These are the activations of a small neural network, seen along a few directions. Each row is one input.
In each table, some parts of the input vary, and every possible input appears once, in random order.
A made-up example of a description, with smaller parts first: one of 6 places along a line, together with either a single point or one of 9 places along a line or (one of 2 separate values, together with one of 8 places around a ring).
Shared parts are said once, and a part with two or three values counts as separate values.

Other details of the inputs vary at random and push rows far along two fixed directions, the same in every table; ignore that.

A family of inputs:
R1: [-32  67  79  54  13 -42   8  17 -38  13  38   3 -42 -16  27]
R2: [  54   16    8   24  -39  -15   58   57  -34   25  -65 -106  -27 -108
   30]
R3: [  5 -34 -56 -31 -15  23  -5 -20  12  -5 -16  -8  26   6 -14]
R4: [  8 -39 -58 -30 -14  13  -1 -26  28 -10  -4   1  40  15 -16]
R5: [  2 -35 -46 -28 -10  27  -8 -37  32 -15 -14   0  32  12  -9]
R6: [ 19 -51  -9 -27 -14  30  -7   0  21 -23 -18   7  40  17 -35]
R7: [-76  46   5   5  33 -10 -53 -60   8  20  97  91 -23  76   0]
R8: [  9 -34 -50 -24 -16  19  -5 -12  29  -4  -7   1  40   7 -10]
R9: [ 18 -36 -50 -31 -16  19   1  -9  36 -12 -12  -1  25   8 -12]
R10: [ 60  -1  29  32 -20  -9  54  56 -33   2 -59 -57 -19 -54  15]
R11: [-12  63  95  45   4 -30   5  36 -42  29  32  -3 -68 -22  10]
R12: [  4 -31 -50 -23 -11  13  -1 -34  29 -11  -1   7  33  13 -15]
R13: [-29  95  65  57   8 -59  12  11 -48  49  57 -13 -77 -32  38]
R14: [-48   9  20   7  40 -18 -40 -20   2 -13  36  78  -4  61  -7]
R15: [ 48  16   9  21 -31  -7  55  47 -17   8 -60 -98 -29 -92  26]
R16: [-13  59  94  45   4 -36   3  26 -31  25  37  -3 -49 -17   7]
R17: [ 40 -14  21  22  -8 -30  41  38 -16 -19 -61 -48   1 -53   9]
R18: [ 10 -38 -60 -31 -17  27   4 -21  18  -9 -15   6  20   6 -13]
R19: [-18  55  77  41  40 -38   7  27 -40  22  34  -3 -51 -12  15]
R20: [ 16 -49 -21 -29  24  28  -5   2   8 -22 -27   1  34  16 -25]
R21: [ 50  13   2  21 -39 -25  61  46 -38  20 -48 -96 -36 -93  25]
R22: [  9 -37 -56 -31 -17  27 -12  -7  19  -1 -11   3  24  12  -7]
R23: [ 10 -34 -52 -26 -13  21   3 -32  22 -12 -17 -10  33   0 -12]
R24: [  6 -32 -48 -26 -13  25   1 -17  25  -8 -14   0  12  10 -10]
R25: [-69  51  17  -1  32 -10 -57 -51  21  18  86  76 -13  69   3]
R26: [ 15 -41 -55 -25 -19  20  -2  -5  26  -3  -9   0  30   5  -8]
R27: [-15  74  89  55  21 -34   4  18 -46  27  28   8 -46  -2  28]
R28: [  9 -49 -22 -19  11   4  -7  -7  14 -37 -39  17  40  17 -15]
R29: [  1 -43 -25 -22  -5  20  -1  -7  17 -34 -20  10  48  18 -16]
R30: [ 36   0  27  26 -22 -10  52  48 -33 -12 -52 -68 -11 -70  17]
R31: [ 10 -35 -57 -28 -15  28  -1 -28  17 -10 -23  -8  24   3 -12]
R32: [  3 -46 -30 -22  -7  23   3   3  14 -32 -19  16  34  19 -16]
R33: [-40 103  71  50  13 -54   3  -1 -50  49  52 -16 -67 -32  39]
R34: [-44  27  34  14  34  -3 -44 -29   1   6  59  83   3  83  -5]
R35: [-40 106  78  57  16 -41   5   3 -44  48  42 -16 -85 -32  41]
R36: [ 54   8   8  30 -37 -21  70  42 -16  12 -49 -93 -33 -94  22]
R37: [ 12 -32 -49 -29 -12  21 -14 -13  34 -15  -3   4  37  11  -8]
R38: [-45  19  43  -2  21  11 -49 -16  -1   7  54  66 -13  61 -21]
R39: [  9 -28 -42 -38 -10  23  -7 -21  34 -11 -17  -5  35   8 -11]
R40: [-54  17  27  -4  59   3 -49 -21  -7   5  60  74 -11  70 -13]
R41: [ 49 -12  27  16   3 -17  48  46 -21  -4 -49 -71   0 -61   3]
R42: [ 11 -28 -49 -33 -13  31 -15  -5  20  -8 -18  -5  25   1  -6]
R43: [-82  58  18   0  34  -9 -66 -47   6  31  87  74 -12  67   5]
R44: [ 55  15   7  19 -36 -13  49  56 -25  12 -50 -89 -34 -92  30]
R45: [ 26 -44 -21 -17  -2  32  -1   2   9 -20 -34  14  35  32 -15]
R46: [ 21 -54 -13 -23 -15  25  -4   7  22 -20 -10  17  31  20 -36]
R47: [  7 -49 -30 -18  -8  17   6   2  19 -33 -16  15  40  19 -17]
R48: [-70  53  13  -3  32  -1 -66 -43  10  19  81  71 -10  59   7]
R49: [ 43 -10  23  22  -7 -24  43  45 -28 -17 -74 -57 -12 -63  12]
R50: [ 28 -48 -24 -12  -4  23   4   4  16 -20 -23  22  36  34 -17]
R51: [-63  41   2  -2  30   0 -61 -37  16  15  88  82 -15  70   4]
R52: [  9 -53 -28 -21   9   9  -9  -1  13 -37 -35  27  29  24 -17]
R53: [ 11 -30 -48 -39 -14  27  -7 -12  29 -10 -13   7  17  12  -9]
R54: [-39 103  80  62  16 -53   7  -2 -33  44  57  -8 -75 -28  39]
R55: [ 14 -48 -17 -28  24  21  -5  -2  12 -22 -22   1  42  15 -23]
Description of these inputs: one of 5 places around a ring, together with either one of 5 separate values or one of 6 places around a ring.
The inputs of R50 and R10 match in every part but the place on the ring of 5. If R9 is changed in the same way as R50 into R10, which row does it become?
Answer: R53
The inputs of R29 and R47 match in every part but the place on the ring of 5. If R55 is changed in the same way as R29 into R47, which row does it become?
Answer: R19
Which other rows does R34 become when the choice among 5 separate values takes its other values? List them by row number.
Answer: R1, R16, R17, R41
A walk changes only the place on the ring of 5. It starts at R28 and steps to R49. List the rest of the walk in order.
Answer: R52, R14, R17

A family of inputs:
R56: [-40  54  62  22  32 -12 -34   9 -22   8  33  47 -25  34  13]
R57: [ 44 -57 -11 -22  -9  18  18  33   9 -41 -65 -32  41 -27 -20]
R58: [ 27  54  22  26 -18 -20  39  37 -42  42 -22 -82 -61 -83  38]
R59: [ 25  48  24  24 -15 -24  42  36 -39  37 -19 -86 -59 -91  31]
R60: [-33  43  46  24  36 -21 -26   2 -20  19  56  51 -31  40   8]
R61: [ 23  49  32  24 -17 -26  42  32 -35  35 -18 -93 -48 -95  29]
R62: [-33  40  58  23  38 -25 -23  17 -28  12  43  33 -32  16   5]
R63: [-25 -56 -21 -36  26  34 -42 -26  24 -37   4  75  37  80 -39]
R64: [ 48 -55 -57 -30 -44  26  29   5  31 -11 -44 -61  30 -46 -16]
R65: [-50  59  20  14   5 -22 -25 -12  -5  27  67  36 -43  14  17]
R66: [ 55 -46 -65 -27 -51  34  28   7  27  -4 -49 -56  29 -36  -5]
R67: [-44  67  32  17   3 -10 -27 -26  -2  37  69  23 -34  15  13]
R68: [-19 -48 -31 -37  19  32 -45 -36  42 -24  31  70  60  83 -35]
R69: [ 28 -49 -75 -19   0  -5  28 -19  14 -34 -77 -40  48 -29  14]
R70: [ 26 -51 -79 -20   5  -7  28 -14   9 -35 -76 -36  38 -29  13]
R71: [ 34  30  65  52  -9 -30  52  52 -52  11 -33 -50 -52 -56  21]
R72: [-24 -40 -79 -48 -11  37 -44 -42  49 -12  25  62  35  67 -18]
R73: [ 54 -51 -72 -28 -58  27  28  12  32 -13 -57 -51  38 -37   0]
R74: [-11 -52 -41 -30  19  30 -33 -32  30 -17  21  75  39  83 -32]
R75: [-52  56  28  23   0 -28 -19 -23  -1  21  68  35 -32  14  11]
R76: [-19 -56 -19 -30  17  26 -31 -39  31 -34  13  66  45  74 -43]
R77: [ 30  55  27  33 -28 -12  42  31 -33  42 -16 -83 -50 -80  34]
R78: [-10 -51 -39 -30  13  34 -32 -36  37 -17  19  70  52  82 -31]
R79: [ 57 -60 -24 -12 -25  15  35  11  18 -24 -49 -33  47 -17 -21]
R80: [-39  62  20  16   7 -11 -25 -17 -10  39  62  29 -51  18  18]
R81: [ 25 -49 -67 -19  -2  -8  28 -22  17 -38 -74 -45  53 -35   9]
R82: [ 49 -41 -69 -38 -35  35  20   2  18   0 -57 -61  32 -36  -1]
R83: [-44  46  63  19  43 -19 -36  12 -26   2  40  51 -34  30   4]
R84: [ 31  42  30  34 -31 -27  49  41 -31  33 -14 -81 -62 -92  28]
R85: [ 52 -67 -24 -18 -16  27  27  29   2 -33 -79 -24  30 -12 -17]
R86: [ 61 -58 -28 -17 -21  21  28  38   6 -24 -69 -46  44 -31  -9]
R87: [-19 -58 -28 -33  18  35 -29 -32  25 -35  14  73  38  81 -41]
R88: [-47 -42 -73 -39  39   2 -37 -71  39 -40   2  51  57  55 -12]
R89: [ 28  31  78  45  -8 -26  42  49 -42   4 -41 -54 -30 -60  17]
R90: [ 30  51  24  31 -22 -15  42  35 -37  42 -15 -78 -62 -79  32]
R91: [-52  60  28  15   2 -23 -25 -17   2  26  71  29 -33  11  12]
R92: [-36  39  61  31  30 -27 -14  -7 -15  16  58  40 -26  27  -4]
R93: [-49  68  28  18  -3 -18 -27 -20   2  30  68  31 -27  16  19]
R94: [-47  59  21   9  21  -6 -29 -25 -13  39  67  23 -49  15   9]
R95: [-24 -39 -75 -40 -17  35 -40 -53  52 -15  25  65  48  72 -19]
R96: [-50  63  29  26  -5 -24 -22 -26  -1  25  64  36 -28  18  18]
R97: [ 33  24  57  42   2 -38  45  58 -42  14 -16 -54 -41 -65  17]
R98: [ 45 -42 -61 -38 -35  33  21  -1  21  -3 -52 -65  37 -41  -6]
R99: [ 22 -57 -73 -22   6 -10  30 -12  10 -39 -74 -39  38 -36   7]
R100: [ 35  34  69  53 -14 -27  53  47 -47  12 -34 -54 -41 -56  22]
R101: [ 52 -64 -19 -16 -21  30  26  26   7 -33 -78 -26  40  -9 -17]
R102: [-32  48  67  27  29 -22 -24   9 -22  14  42  27 -19  17   9]
R103: [-45  38  74  26  36 -19 -26  -2 -21   1  38  47 -27  35  -5]
R104: [-13 -55 -32 -38  21  24 -33 -26  40 -27  24  59  54  68 -40]
R105: [ 26  40  26  43 -39 -40  56  41 -30  22 -17 -67 -55 -89  31]
R106: [ 54 -66 -18 -18 -15  13  30  37   8 -32 -63 -50  42 -41 -20]
R107: [-26 -39 -75 -40 -12  32 -39 -46  45 -14  27  69  34  70 -19]
R108: [-49  60  28   9  18  -6 -28 -28  -7  37  70  17 -38  13   5]
R109: [-35  41  55  30  33 -29 -16  -6 -21  16  60  48 -38  34  -1]
R110: [-41  47  71  21  35 -17 -34   3 -17   4  36  41 -16  29   7]
R111: [-27 -32 -64 -52   0  52 -48 -60  48  -2  34  44  46  65 -29]
R112: [ 54 -60 -13 -10 -27  21  36  15   9 -32 -63 -34  43 -17 -22]
R113: [-31  45  55  26  35 -22 -25  17 -31  17  39  36 -35  23  12]
R114: [-33  45  52  26  30 -19 -26  -2 -16  20  55  46 -22  40   9]
R115: [ 49 -62 -23 -23  -9  22  17  37   3 -32 -72 -25  31 -17 -12]
Describe the family of inputs behind these rows.
Answer: one of 5 places around a ring, together with either a single point or one of 5 places along a line or one of 6 places around a ring
The inputs of R102 and R113 match in every part but the place on the ring of 5. If R89 is changed in the same way as R102 into R113, which row does it become?
Answer: R85
Which other rows does R63 become when the place on the ring of 6 takes its other values? List them by row number.
Answer: R62, R83, R87, R97, R109
Which other rows does R61 become when the place on the line of 5 takes its other values? List them by row number.
Answer: R64, R75, R91, R108
List by row number the other rows that have the place on the ring of 5 in common with R86.
Answer: R56, R66, R69, R73, R77, R78, R82, R95, R100, R101, R114
Which other rows does R99 become when the place on the ring of 5 takes its other values? List them by row number.
Answer: R69, R70, R81, R88

A family of inputs:
R116: [ 34  18  53  27 -21  -7  29  41 -20  20  -5 -45 -22 -42   7]
R117: [ 25   9  42  43 -21 -46  51  33 -20  -5 -13 -41 -21 -55   9]
R118: [ 25  18  24  37 -31 -30  42  37 -21  14  -5 -27 -43 -43  14]
R119: [-43  48  63  23  14 -11 -30  -4  -4  25  87  56 -39  42 -10]
R120: [  4  48 -19  17 -24 -19  23   0 -11  38   0 -51 -41 -59  33]
R121: [ 20  22  44  38 -15 -32  41  26 -26  -5 -41 -51 -13 -59  24]
R122: [-53  53  57  37  31 -38 -22 -25 -10   9  65  59 -15  43   8]
R123: [ 44 -65 -68 -29 -39  40  16   3  24 -29 -67 -16  42  -1 -11]
R124: [ 18  22  20  21  15 -21  30  36 -43  14 -34 -40 -43 -45  23]
R125: [ 42 -84 -54 -32  12  17  25   4  15 -47 -80 -34  57 -18 -22]
R126: [-29 -46 -33 -57  47  49 -63 -37  23 -17  24  66  38  86 -43]
R127: [-30 -34 -27 -48   6  56 -60 -39  40 -15  27  72  47  86 -37]
R128: [ 49 -75 -49 -54 -14  51   0  20  23 -27 -58 -29  54  -7 -27]
R129: [-45  59  38  32  17 -20 -26 -16 -13  26  67  64 -39  49  17]
R130: [  5  43   4   6 -22  -3  16   5 -11  40  13 -63 -30 -60  17]
R131: [-43 -37 -35 -35  38  15 -53 -45  34 -34  17  74  56  77 -21]
R132: [ 32 -61 -92 -43 -31  15  24 -30  44 -26 -50 -50  56 -34  -8]
R133: [-56  63  32  18  39 -17 -41  -9 -23  22  53  58 -42  42  24]
Describe the family of inputs behind these rows.
Answer: one of 3 separate values, together with either a single point or one of 5 places along a line
The inputs of R121 and R127 match in every part but the choice among 3 separate values. If R122 is changed in the same way as R121 into R127, which row does it become?
Answer: R116
List by row number the other rows that have the choice among 3 separate values in common with R129.
Answer: R118, R120, R123, R124, R133
